Here are a small network's activations along a few directions, averaged over the inputs that share one value of a field.
Values that are neighbours, or in one group, have similar rows; names and order tell nothing.
In the rows, zero is written as 128.

Other fields vary at random and push rows far along two fixed directions, the same in every table; ignore that.

FUSOF, 12 values:
bina: [131 136 122 140 135 128 130 130 126 133 146 128]
penup: [117 113 131 131 117 116 109 138 118 145 113 141]
ruze: [114 112 123  62  90 118 132 133 147 116 111 121]
losez: [116 111 123 140 101 111 104 145 109 161 105 149]
zotel: [143 134 139 130 159 150 143 103 139  98 127 113]
kibom: [138 135 140 218 175 136 112 134  92 156 125 147]
kib: [134 141 146 130 166 154 156 117 137 104 143 111]
fumo: [115 121  98 126  77  96  97 146 121 158 129 152]
muso: [138 136 120 125 127 130 131 117 140 115 137 117]
leg: [132 131 115  62  95 123 145 118 162  98 142 111]
gadi: [143 146 147 129 169 157 159 113 134 102 140 105]
dar: [115 122 133 141 125 117 118 143 111 150 119 141]
Each value of FUSOF is a pair of two hidden parts, and every pair occurs once (6 first parts, 2 second parts).
Changing only the second part turns kibom into zotel. bina has the same second part as kibom; what does that change turn bina into?
Answer: leg
Changing only the second part turns ruze into dar. muso has the same second part as ruze; what does that change turn muso into?
Answer: fumo

DOFAM, 12 values:
deroz: [115 124  77  96  31  81 117 147 144 167 132 135]
nos: [110 121  99  84  91 116 106 135 157 113 159 134]
lis: [143 132 149 136 156 145 169 135 121 150 127 114]
ses: [113 145  98 145  78  93  98 168 116 182 150 156]
gep: [144 120 160 180 189 159 126 107 103 120  99 128]
rutif: [161 151 128 102 157 156 175  72 168  75 125  87]
baveb: [154 123 122 223 150 121  89 118  86 168 119 151]
sada: [108 144 140 149 154 124 142 161  99 154 141 128]
gaki: [123 123 120 110 104 108  89 113 148  96 130 143]
vuro: [147 127 146 138 158 157 152 117 123 131 101 105]
surar: [104 125 150 118 141 137 134 145 113 125 141 142]
tora: [114 100 147  57 126 140 139 117 158  56 113 113]
DOFAM is arranged as a network in which each value has 3 neighbours.
Fewest steps between sada and gep?
Answer: 3
Each value of DOFAM is a pair of two hidden parts, and every pair occurs once (6 first parts, 2 second parts).
Changing only the second part turns gep into baveb. tora has the same second part as gep; what does that change turn tora into?
Answer: gaki
Changing only the second part turns surar into nos. sada has the same second part as surar; what does that change turn sada into?
Answer: ses
